These are the activations of a small network on made-up records, seen along a few directions, one row for each record.
After each row come some of the record's fields: E, Z, N, U, K, G, W.
Not every record has every field; a missing one is written missing.
The largest differences between rows may come from other fields.
In the rows, zero is written as 500.
Random noise pushes rows far along 2 fixed directions. That doesn't count. These rows show it; they differ only by the noise:
561  518  322  487  494  413  420  542  600  380  393  561  505  602
471  526  537  549  513  318  572  748  586  552  246  705  548  555
610  512  214  457  474  467  341  428  600  280  480  484  477  624
493  497  566  571  425  361  565  672  516  453  357  681  497  536

525  608  393  450  584  433  533  529  525  552  385  473  627  471 -> <E:e1 Z:z2 N:n4 U:u2 K:k2 G:g1 W:w1>
490  660  733  529  543  407  577  750  499  618  421  637  609  474 -> <E:missing Z:missing N:n5 U:missing K:missing G:missing W:missing>
676  504  142  457  498  589  294  203  616  396  579  391  507  491 -> <E:e1 Z:z1 N:n4 U:u3 K:k1 G:missing W:w1>
583  531  439  474  380  525  374  353  488  309  709  383  439  557 -> <E:missing Z:missing N:n5 U:missing K:missing G:missing W:missing>
541  587  512  440  459  507  411  460  469  409  637  435  499  529 -> <E:missing Z:missing N:n5 U:missing K:missing G:missing W:missing>
454  492  252  447  681  486  428  483  590  572  378  429  566  670 -> <E:e2 Z:z2 N:n6 U:missing K:missing G:missing W:missing>
488  754  289  441  726  324  404  781  633  564  269  687  756  540 -> <E:missing Z:missing N:n4 U:u2 K:k2 G:g1 W:w4>
655  550  260  514  593  621  297  434  584  490  293  618  663  519 -> <E:e2 Z:z2 N:n4 U:u3 K:k1 G:missing W:w4>
604  365  250  461  294  646  284  234  525  383  613  277  323  470 -> <E:e1 Z:z3 N:n2 U:missing K:missing G:missing W:missing>
489  517  171  331  679  425  545  628  733  693  266  410  552  530 -> <E:e1 Z:z1 N:n4 U:u1 K:k2 G:g2 W:w1>
546  388  420  635  329  671  520  384  409  379  477  572  319  391 -> <E:e1 Z:z2 N:n4 U:u1 K:k1 G:g2 W:w4>
533  560  365  382  623  583  435  438  628  537  600  386  547  566 -> <E:missing Z:missing N:n1 U:missing K:missing G:missing W:missing>
527  282  253  551  278  568  429  248  561  436  577  328  271  536 -> <E:e1 Z:z1 N:n2 U:missing K:missing G:missing W:missing>
501  579  639  601  456  796  469  441  406  621  434  578  414  309 -> <E:e1 Z:z2 N:n5 U:missing K:missing G:missing W:missing>
571  516  532  367  485  568  498  305  504  280  735  387  432  517 -> <E:missing Z:missing N:n4 U:u1 K:k1 G:g1 W:w1>
469  497  637  538  458  416  531  592  409  428  613  497  424  531 -> <E:missing Z:missing N:n3 U:missing K:missing G:missing W:missing>
631  600  232  327  738  614  306  395  646  378  612  304  520  589 -> <E:missing Z:missing N:n3 U:missing K:missing G:missing W:missing>
517  625  647  391  565  748  487  362  439  412  568  549  627  415 -> <E:e2 Z:z2 N:n4 U:u2 K:k1 G:g1 W:w1>
462  586  478  416  532  352  478  513  584  514  527  502  623  550 -> <E:missing Z:missing N:n4 U:u3 K:k2 G:missing W:w1>
448  616  698  512  590  387  582  671  489  584  472  601  610  515 -> <E:missing Z:missing N:n6 U:missing K:missing G:missing W:missing>
425  544  498  606  479  478  511  742  545  503  250  678  530  431 -> <E:e2 Z:z1 N:n4 U:u1 K:k1 G:g2 W:w4>
490  553  740  553  530  658  512  675  387  702  338  605  513  272 -> <E:e1 Z:z3 N:n5 U:missing K:missing G:missing W:missing>
509  589  492  545  560  507  513  518  506  567  380  530  579  520 -> <E:e1 Z:z2 N:n6 U:missing K:missing G:missing W:missing>
441  293  584  658  254  523  585  495  451  585  382  577  374  405 -> <E:e1 Z:z1 N:n2 U:missing K:missing G:missing W:missing>
370  494  506  445  539  293  508  469  599  465  638  314  435  651 -> <E:missing Z:missing N:n3 U:missing K:missing G:missing W:missing>
562  520  385  454  482  603  393  376  520  432  676  455  513  532 -> <E:missing Z:missing N:n1 U:missing K:missing G:missing W:missing>
393  425  766  651  479  381  711  607  477  665  360  536  434  467 -> <E:e1 Z:z1 N:n3 U:missing K:missing G:missing W:missing>
501  524  331  350  742  593  405  410  689  523  576  351  488  606 -> <E:missing Z:missing N:n3 U:missing K:missing G:missing W:missing>
544  619  176  313  822  405  316  424  743  449  506  280  568  692 -> <E:missing Z:missing N:n3 U:missing K:missing G:missing W:missing>
505  573  418  463  615  816  470  409  546  674  460  431  506  398 -> <E:e1 Z:z2 N:n1 U:missing K:missing G:missing W:missing>
503  476  498  425  442  629  480  334  456  385  813  373  434  500 -> <E:missing Z:missing N:n1 U:missing K:missing G:missing W:missing>
550  490  214  411  658  571  388  480  674  661  413  368  549  471 -> <E:e1 Z:z3 N:n1 U:missing K:missing G:missing W:missing>
546  359  475  617  363  625  575  346  464  529  655  453  355  450 -> <E:e1 Z:z1 N:n1 U:missing K:missing G:missing W:missing>
496  527  428  339  628  411  436  522  484  452  539  383  664  585 -> <E:e2 Z:z3 N:n6 U:missing K:missing G:missing W:missing>
631  587  302  415  658  466  346  476  578  381  444  473  486  563 -> <E:missing Z:missing N:n4 U:u1 K:k1 G:g1 W:w4>
514  507  679  647  264  407  569  650  350  415  504  805  491  408 -> <E:missing Z:missing N:n4 U:u2 K:k1 G:g2 W:w4>

Here are new rows. What are their fields?
479  532  498  359  600  524  414  378  447  432  674  345  482  575 -> <E:missing Z:missing N:n6 U:missing K:missing G:missing W:missing>
455  441  514  488  462  579  483  521  552  608  302  544  515  506 -> <E:e2 Z:z2 N:n2 U:missing K:missing G:missing W:missing>
458  526  637  512  606  677  522  664  519  688  388  571  607  379 -> <E:e2 Z:z3 N:n1 U:missing K:missing G:missing W:missing>
440  406  365  573  568  540  460  658  603  784  191  581  464  388 -> <E:e1 Z:z3 N:n2 U:missing K:missing G:missing W:missing>
541  406  411  658  423  517  566  529  501  620  415  578  468  451 -> <E:e1 Z:z1 N:n1 U:missing K:missing G:missing W:missing>
514  599  639  419  586  459  515  555  546  608  467  605  637  478 -> <E:missing Z:missing N:n4 U:u3 K:k1 G:missing W:w1>
420  428  543  510  479  437  580  432  542  409  667  404  411  583 -> <E:missing Z:missing N:n3 U:missing K:missing G:missing W:missing>
371  466  719  582  412  522  606  446  315  544  518  485  411  429 -> <E:e1 Z:z2 N:n6 U:missing K:missing G:missing W:missing>
588  533  322  553  537  670  521  509  556  601  285  580  413  459 -> <E:e1 Z:z2 N:n4 U:u1 K:k1 G:g2 W:w4>
613  568  390  298  657  637  418  350  627  411  605  372  498  524 -> <E:missing Z:missing N:n4 U:u1 K:k1 G:g1 W:w1>
584  600  345  501  405  562  386  403  360  193  761  530  516  469 -> <E:missing Z:missing N:n4 U:u2 K:k2 G:g1 W:w4>
518  423  476  487  332  481  393  341  444  395  647  446  389  559 -> <E:missing Z:missing N:n2 U:missing K:missing G:missing W:missing>
326  563  607  324  683  449  559  499  630  680  590  300  463  618 -> <E:missing Z:missing N:n3 U:missing K:missing G:missing W:missing>
467  571  407  511  561  652  402  303  478  569  466  495  480  470 -> <E:e1 Z:z2 N:n6 U:missing K:missing G:missing W:missing>
555  602  535  566  430  623  500  442  369  463  500  490  528  455 -> <E:e1 Z:z2 N:n6 U:missing K:missing G:missing W:missing>
408  490  593  424  604  549  525  495  426  552  625  441  489  513 -> <E:missing Z:missing N:n6 U:missing K:missing G:missing W:missing>
523  403  322  571  467  470  340  477  548  607  378  474  406  483 -> <E:e1 Z:z3 N:n2 U:missing K:missing G:missing W:missing>
467  396  466  424  579  525  418  400  607  459  520  292  477  571 -> <E:e2 Z:z3 N:n3 U:missing K:missing G:missing W:missing>
